A small network was trained on made-up records. Each row is its average activation on records with the value named, seen along a few directions.
Related values have similar rows: they may be neighbours, one step apart, or belong to one group.
In the rows, 500 means zero.
Random noise pushes rows far along 2 fixed directions. That doesn't count. These rows show it; they differ only by the noise:
399 434 563 489 447 537 525 526 366 481 475 457 493 495
493 562 571 407 400 585 499 467 337 589 388 505 412 490
488 555 573 411 402 579 501 470 338 582 394 502 415 488
489 552 719 390 361 344 498 459 293 509 538 462 338 336


Field G:
g2: 627 569 576 559 405 215 568 515 561 406 681 478 343 335
g9: 489 652 525 453 668 408 486 400 540 509 449 606 537 444
g15: 498 484 491 649 451 164 525 640 553 313 881 417 512 305
g3: 674 704 621 349 345 517 348 347 291 699 381 494 321 456
g7: 451 339 574 641 576 263 524 555 713 416 516 375 607 486
g5: 441 354 583 492 499 506 394 508 395 458 556 481 509 490
g16: 441 438 543 474 450 533 457 532 366 489 465 456 467 474
g13: 513 566 370 626 507 496 560 550 571 479 660 486 434 521
g4: 502 650 471 484 572 400 512 397 617 615 249 595 499 510
g8: 516 480 304 567 546 726 545 509 783 503 301 462 549 734
g14: 502 495 434 453 697 645 451 496 606 496 487 633 716 573
g1: 572 582 524 310 563 708 476 399 475 653 454 650 523 506
g11: 454 370 600 410 506 493 427 461 434 470 615 537 499 400
g12: 734 740 634 407 286 198 558 402 548 478 595 519 240 387
g6: 529 444 642 419 458 419 411 517 317 505 541 421 432 377
g10: 530 473 248 641 540 565 632 597 625 467 592 485 579 616
The values of G form a line.
Going along G from g3 by way of its neighbour g16, in what order are g15, g13, g14, g11, g6 met?
> g6, g11, g14, g13, g15
Which values are neighbours of g12? Give them in the order they are listed.
> g2, g8
Which values are neighbours of g4? Give them in the order they are listed.
> g9, g7

Field B:
b1: 613 438 369 451 550 687 763 407 779 508 331 640 622 744
b11: 352 373 371 400 643 887 404 561 409 631 250 552 501 560
b5: 284 292 585 503 481 369 432 531 455 558 339 358 721 438
b2: 583 449 791 271 507 715 341 417 423 451 456 587 455 546
b9: 492 487 583 603 501 202 646 598 736 370 841 353 457 411
b3: 270 529 686 378 626 201 552 476 175 373 824 586 535 255
b6: 651 758 388 474 510 363 347 439 637 655 460 676 617 297
b7: 529 512 255 764 209 651 566 714 358 394 584 316 568 568
b4: 511 737 305 661 630 625 555 418 724 509 63 569 429 704
b10: 462 257 275 618 640 852 365 519 676 553 430 455 573 806
b8: 477 307 512 665 440 386 610 620 325 362 825 365 448 555
The values of B form a tree with 3 forks.
Which values are neighbours of b11? Give them in the order they are listed.
> b5, b2, b3, b10
Which values are neighbours of b1? Give them in the order they are listed.
> b9
Which values are neighbours of b7? Give them in the order they are listed.
> b8

Field E:
e4: 374 373 606 419 553 529 415 487 463 482 378 460 617 531
e7: 475 547 140 731 672 783 533 566 730 541 266 531 662 777
e8: 514 613 483 573 496 321 534 544 678 430 561 515 581 437
e11: 281 184 540 570 688 653 470 601 535 343 358 453 761 684
e14: 461 189 605 751 359 253 635 674 551 274 752 211 474 519
e16: 489 588 312 636 515 407 545 481 647 566 359 484 489 595
e15: 570 584 319 640 432 726 598 502 599 626 193 440 434 713
e3: 630 675 377 469 562 616 581 372 698 517 408 697 552 568
e1: 220 145 563 594 635 411 522 627 314 251 770 454 726 449
e6: 344 333 846 415 499 175 411 508 351 369 605 444 524 313
e9: 369 338 664 371 552 434 447 463 304 504 500 489 502 381
e12: 688 532 420 518 304 603 443 507 385 589 607 478 308 503
e5: 565 575 498 471 611 414 554 426 710 490 678 603 505 425
e10: 420 405 536 526 413 357 468 637 296 352 880 344 450 382
e13: 402 437 360 567 675 602 572 606 776 354 576 588 648 567
e2: 652 743 569 240 341 625 426 352 168 739 508 563 303 304
The values of E form a line.
Fewest steps between e8 and e10?
> 6
Which values are neighbours of e9? Give them in the order they are listed.
> e1, e6
Which values are neighbours of e15? Give them in the order they are listed.
> e14, e16
Which values are neighbours of e11? Give them in the order they are listed.
> e4
